These are the activations of a small neural network, seen along a few directions. Each row is one input.
In each table, some parts of the input vary, and every possible input appears once, in random order.
Descriptions start from the smaller parts, as in this example, which fits no table here: one of 8 places around a ring, together with either a single point or one of 9 places along a line or (one of 3 separate values, together with one of 6 places along a line).
Shared parts are said once, and a part with two or three values counts as separate values.
(in the rows, 128 means zero)

Other details of the inputs shift rows strongly along two fixed directions, in all tables alike. That doesn't count.

Rows:
r1: [162  99 172  85  83 144 130  98 147  75 156  34 136]
r2: [ 95 141 152 115 162 172 152 118 136 104 157 108 167]
r3: [163 114 115 113 115 100 110 112 135 123 101 124  92]
r4: [ 99 149 138 144 147 170 153 103 153 111 150 143 132]
r5: [150 145 125 139 172 112  99 158 112 146 129 130 150]
r6: [103 119 145 144  84 160 135 105 156  98 147 112 142]
r7: [136 110 143  81 128 151 139 119 157  82 141  89 158]
r8: [ 29 144 149 121 117 197 181 152 150 137 161 148 162]
r9: [108 157 103 189 166 125 102 150 122 158 122 189 147]
r10: [160 116 136 116  99 108 104 135 101 133 118  90 112]
r11: [113 140 141 143 139 159 148  87 158  92 148 117 127]
r12: [148 118 110 105 134 107 114 143 116 131 106 125 112]
r13: [ 94 147 140 135 150 169 158 107 152 121 146 135 126]
r14: [183  87 116 125 118  76 158  95 127 128 106 139 109]
r15: [155 118 113 105 136 108 106 142 111 127 106 123 134]
r16: [103 139 106 129 159 114 109 183 110 156 105 177 169]
r17: [139 126 132 142  94 106 110 133 121 149 115 128  97]
r18: [162 110 147 122 126 131 196  45 144 100 160  89 116]
r19: [170 129 126 122 151 108 110 119 105 129 124  95  96]
r20: [103 138  90 164 139 119 103 159 134 147 104 199 153]
r21: [ 76 125 150 118  98 170 162 127 150 121 161 124 125]
r22: [ 99 145  94 160 140 113 113 161 134 149 101 200 140]
r23: [ 49 141 152 121 119 193 169 155 136 127 156 136 183]
r24: [160 120 134 143  82 103 102 116 123 127 119 116  95]
r25: [120 107 133  87 115 152 153  98 159  91 143 108 109]
r26: [112 136 131 140 122 112 104 175  98 160 120 141 155]
r27: [ 90 145 119 148 126 123 120 190 100 178 119 164 137]
r28: [134 141 115 144 159 114 114 136 115 155 132 149 100]
r29: [152 119 111 104 135 110 110 142 112 128 103 124 125]
r30: [156 119 132 151  83  97 100 115 127 121 116 111  99]
r31: [129 151 118 144 174 123 110 157  97 156 123 147 145]
r32: [169 116 112 122 111 101 105 107 136 112 105 131  99]
r33: [173 105 130 143  82  77 155  98 111 149 128 117 109]
r34: [146 117 110 105 132 104 112 135 122 136 107 130 107]
r35: [174 131 128 120 153 111 105 118 101 127 121  94 109]
r36: [ 93 144 139 119 159 169 158 117 140 124 153 123 132]
Description of these inputs: one of 3 separate values, together with either a single point or one of 11 places along a line.
The inputs of r10 and r29 match in every part but the choice among 3 separate values. If r8 is changed in the same way as r10 into r29, which row does it become?
> r34
Which other rows does r21 become when the choice among 3 separate values takes its other values? List them by row number.
> r25, r28
List by row number the other rows that have the choice among 3 separate values in common with r28.
> r2, r4, r5, r9, r11, r13, r18, r19, r31, r35, r36

Rows:
r37: [179 122  98 134 128  94 109 110 117 127 106 131  90]
r38: [103 135 146 100 115 163 143 136 129 122 140 102 144]
r39: [117 118 141  94 139 158 149 141 143 106 142 120 154]
r40: [136 109 139 117  89 151 153  84 155  85 156  83 108]
r41: [140 114 150 106 120 155 143  76 167  88 155  92 108]
r42: [149 119 129 143  93  94 115 122 112 137 106 130  91]
r43: [ 85 118 124 134 100 144 160 128 147 129 139 153 156]
r44: [ 87 130 130 136 129 149 165 128 157 118 132 163 134]
r45: [144 161  90 193 171  82  72 192  94 194  91 205 136]
r46: [147 146  98 191 146  81  69 177  85 185 103 173 129]
r47: [ 87 133 130 112 133 160 142 152 131 132 146 123 158]
r48: [107 141 146 153 161 141 221 104 117 167 168 144 140]
r49: [167 119 100 142 116  71 105 139 121 154  94 163 118]
r50: [ 70 162 141 140 136 159 139 156 123 141 146 154 160]
r51: [210 100 127  73 126 101 100  85 116  91 114  50  94]
r52: [169 119 103 115 157  88  91 161  89 150  97 144 126]
r53: [ 88 140 125 116 167 163 146 134 131 119 130 132 154]
r54: [167 131 114 150  98  92 101 132 106 150 109 132  88]
r55: [179 126 123 111 145  97  96 102 111 106 120  98 109]
r56: [140 124 164 123  99 164 137  83 141  85 147  70 124]
r57: [ 98 134 150 130 110 164 143 109 142 126 151 124 123]
r58: [160 139 101 128 155  85  84 176 101 169  98 149 125]
r59: [ 88 138 124 131 154 165 147 113 146 127 143 158 136]
r60: [139 139  96 178 140  76  73 171  93 196 111 182 108]
r61: [ 85 140 139 123 148 157 144 145 138 127 134 124 153]
r62: [123 135 148 106 139 151 141 108 151  90 153 103 140]
r63: [ 76 148 120 150 131 157 159 148 151 142 138 174 143]
r64: [173 114 134 128 117  98  98 100 131 128 125 103  88]
r65: [ 80 128 136 138 120 146 163 128 153 123 131 157 133]
r66: [108 116 120 113 117 146 166  98 152 106 126 144 148]
r67: [138 113 153  79 116 152 142 102 149  90 143  63 130]
r68: [229  93 146  82 113  94  96  70 129  72 119  18  77]
r69: [168 112 129 120 121 100  95 123 107 121 122  75 108]
r70: [ 82 150 114 148 140 160 161 148 155 137 138 181 144]
r71: [149 108 119 146 102  88 113 123 118 132 115 129  96]
r72: [197  94 143  88 112  96 101 116 116 105 119  68 106]
r73: [ 92 119 136 112 131 159 145 159 126 126 148 130 163]
r74: [174 132 124 157 134  92  83 131 111 142 107 122 113]
r75: [ 73 132 123 139 117 143 162 143 152 144 126 179 164]
r76: [ 70 137 128 141 100 151 161 144 138 149 127 176 160]
r77: [137 152 106 162 144  81  75 192  73 193  89 159 122]
r78: [162 116 134 111 112 105 101 153  95 140 114 109 120]
r79: [ 70 151 131 143 145 153 137 156 128 136 155 153 165]
r80: [ 98 145 127 143 159 170 143 119 138 114 135 146 156]
r81: [133 103 139 103 113 145 164  67 155  72 132 100 106]
r82: [116 133 154 109 130 148 139 108 147  95 152  96 139]
What do these inputs look like to the network?
> either a single point or (one of 5 places along a line, together with one of 9 places along a line)
A walk changes only the place on the line of 9. It starts at r75 and steps to r65. List the rest of the walk in order.
> r63, r64, r74, r82, r61, r67, r72
Which other rows does r77 become when the place on the line of 9 takes its other values? List them by row number.
> r38, r42, r50, r54, r56, r57, r76, r78
